Each row below holds a small network's activations on one input, seen along a few directions.
Each table varies a few parts of the input and shows all the possible inputs, shuffled.
Descriptions start from the smaller parts, as in this example, which fits no table here: values(3) and (point or line(11) or (line(6) and ring(8))).
Shared parts are said once, and a part with two or three values counts as separate values.

Other details of the inputs vary at random and push rows far along two fixed directions, the same in every table; ignore that.
To show where, the next rows are all for the same input, with only those details redrawn:
|  7 |  7 |  4 |  2 |  1 | -6 |  4 | -8 |  2 | -9 |  7 | -2 |
| -28 |  34 |  -7 |   6 |  -3 |   4 | -26 |  20 | -18 |  32 | -22 | -35 |
|  30 | -69 |   2 | -25 | -26 | -13 |  -7 |  28 |   0 | -19 | -67 | -10 |
|  7 |  7 |  4 |  2 |  2 | -7 |  5 | -8 |  1 | -9 |  9 | -2 |
|  7 |  8 |  4 |  3 |  3 | -7 |  6 | -6 |  4 | -8 |  9 | -3 |
| -28 |  29 |  -8 |   3 |  -5 |   2 | -27 |  24 | -19 |  32 | -26 | -36 |
|  7 |  7 |  4 |  2 |  2 | -6 |  5 | -7 |  3 | -9 |  8 | -3 |
|  8 |  6 |  4 |  2 |  2 | -7 |  5 | -6 |  3 | -8 |  7 | -3 |

Rows:
row 1: | 13 |  3 | -3 | -2 | -1 |  4 | -4 | -4 |  5 | -6 | 19 | -1 |
row 2: | -7 | -1 |  2 |  5 |  6 | -4 |  1 | -7 |  4 | -5 |  8 | 20 |
row 3: |   1 |  -6 | -12 |   3 |   8 |   1 |  -3 |  -5 |   9 |  -1 |  14 |  14 |
row 4: |   2 |  -4 | -13 |  -1 |   1 |   7 |  11 |   0 |   6 |   3 |  14 |  12 |
row 5: |  7 | -4 |  8 |  6 |  8 |  2 | -4 | -3 |  5 | -5 | 12 |  7 |
row 6: | -4 | -1 | -5 |  5 |  3 | -3 | 19 | -5 |  1 | -2 |  3 | 10 |
row 7: | -44 |  25 | -11 |   4 |  -8 |  12 | -17 |  24 | -23 |  36 | -22 | -15 |
row 8: |  22 | -79 |   5 | -28 | -32 |   2 |  -3 |  29 |   2 |  -8 | -62 |  -2 |
row 9: |   1 |  -3 |  11 |   4 |   7 |  -1 |  -1 |  -3 |   3 | -12 |   6 |   8 |
row 10: | 11 |  1 |  8 |  1 | -4 |  2 | -2 | -3 |  2 | -4 | 14 |  4 |
row 11: |  -4 |   4 |   4 |   1 |   1 |  -1 |  17 | -11 |   5 |  -3 |   9 |  -1 |
row 12: |  -4 |  -1 |  -4 |  10 |   9 |  -8 |   5 | -12 |   3 |  -4 |   2 |  12 |
row 13: |  10 |   6 |  -2 | -20 |  15 |   3 |  13 | -18 | -10 |   5 |   2 |  10 |
row 14: | 12 | -2 | -3 |  3 | 10 |  6 | -5 | -1 | 10 | -8 | 11 |  4 |
row 15: | -4 |  2 | -2 |  6 |  1 |  5 | 14 | -7 |  1 |  2 | 22 | 17 |
row 16: |  0 | -5 | -1 |  9 |  4 |  0 | -2 | -8 |  3 |  1 | 11 | 19 |
row 17: |  3 | -1 | -3 | -4 | -3 | 11 |  7 | -7 |  8 |  1 | 15 |  0 |
row 18: |   2 |   0 |   5 |   8 |  13 |  -5 |   3 |  -8 |   3 | -11 |   6 |   0 |
row 19: | -29 |  29 |  -1 |   0 | -11 |   8 | -32 |  27 | -19 |  32 | -25 | -28 |
row 20: |  8 |  7 |  4 |  3 |  2 | -6 |  5 | -7 |  3 | -9 |  6 | -2 |
row 21: | -7 |  3 |  9 | -4 | -6 |  4 | 11 | -7 |  3 | -3 |  8 |  6 |
What is each input in this table made of?
> point or (line(4) and ring(5))
Change only the line(4) part in row 11. List by row number the other rows that result.
> row 8, row 17, row 21
Start at row 6 and move only the line(4) part, one step at a time. The first step leads to row 7. Which rows follow, in order?
> row 15, row 4

Rows:
row 22: | -25 |  59 |  -7 |  29 |  13 |  25 |  -7 | -22 |   5 |  20 |  66 |  10 |
row 23: |  28 | -10 |  13 |  -7 |   3 |  -7 |  19 |  -9 |   7 | -20 |   4 |  -1 |
row 24: | -23 |  -9 |  -4 | -16 | -14 |  12 |   0 |  22 | -24 |  28 | -39 | -13 |
row 25: |   4 | -11 |   9 |   1 |  -6 | -16 |  28 | -13 |   4 | -12 |   6 |  26 |
row 26: | -17 |  76 |  -1 |  14 |  13 |  -4 |  12 | -30 |   0 |   3 |  52 | -17 |
row 27: | -15 | -12 |   0 |   1 | -19 |  13 | -25 |  37 |  -6 |  12 | -30 | -14 |
row 28: |   6 | -40 | -11 |  -5 |  10 |   5 |  26 |  -7 |  13 | -13 |  -6 |  34 |
row 29: |  22 | -19 |  18 |   7 |   6 | -11 |   0 |  -7 |  16 | -26 |   8 |  -2 |
row 30: | -38 |  77 |  -3 |   9 |   7 |   8 | -23 |   6 | -22 |  41 |  -2 | -38 |
row 31: |  -5 | -19 |  -3 |   4 |   8 | -13 |  16 | -10 |   2 | -15 |   5 |  32 |
row 32: |  -7 | -24 | -13 | -21 | -12 |  14 | -30 |  35 |  -8 |  24 | -31 |  -7 |
row 33: | -24 | -20 | -17 | -17 | -12 |  15 |  -9 |  14 | -14 |  35 | -38 |  -6 |
row 34: |  19 | -14 |  15 |   3 |   3 | -14 |  -5 | -10 |  17 | -29 |   2 |   2 |
row 35: |  21 | -21 | -10 |  12 |   2 |  -1 |   1 |  -2 |  17 |  -8 |  20 |  26 |
row 36: |   2 |  -2 |  -2 | -10 |  -8 |  -5 | -30 |  20 | -17 |   6 | -42 | -23 |
row 37: |  22 |  -6 |   6 |  -5 |  -3 | -11 |  24 | -12 |   7 | -23 |  13 | -10 |
row 38: |  29 |  -7 |  10 |   1 |   9 |  -9 |   6 | -11 |   2 | -22 |  11 |   2 |
What is each input in this table made of?
> values(4) or ring(5) or (values(2) and line(4))
Start at row 33 and move only the ring(5) part, one step at a time. The first step leads to row 28. Which rows follow, in order?
> row 31, row 25, row 24
List by row number the other inputs of the same sort as row 22.
> row 27, row 32, row 35
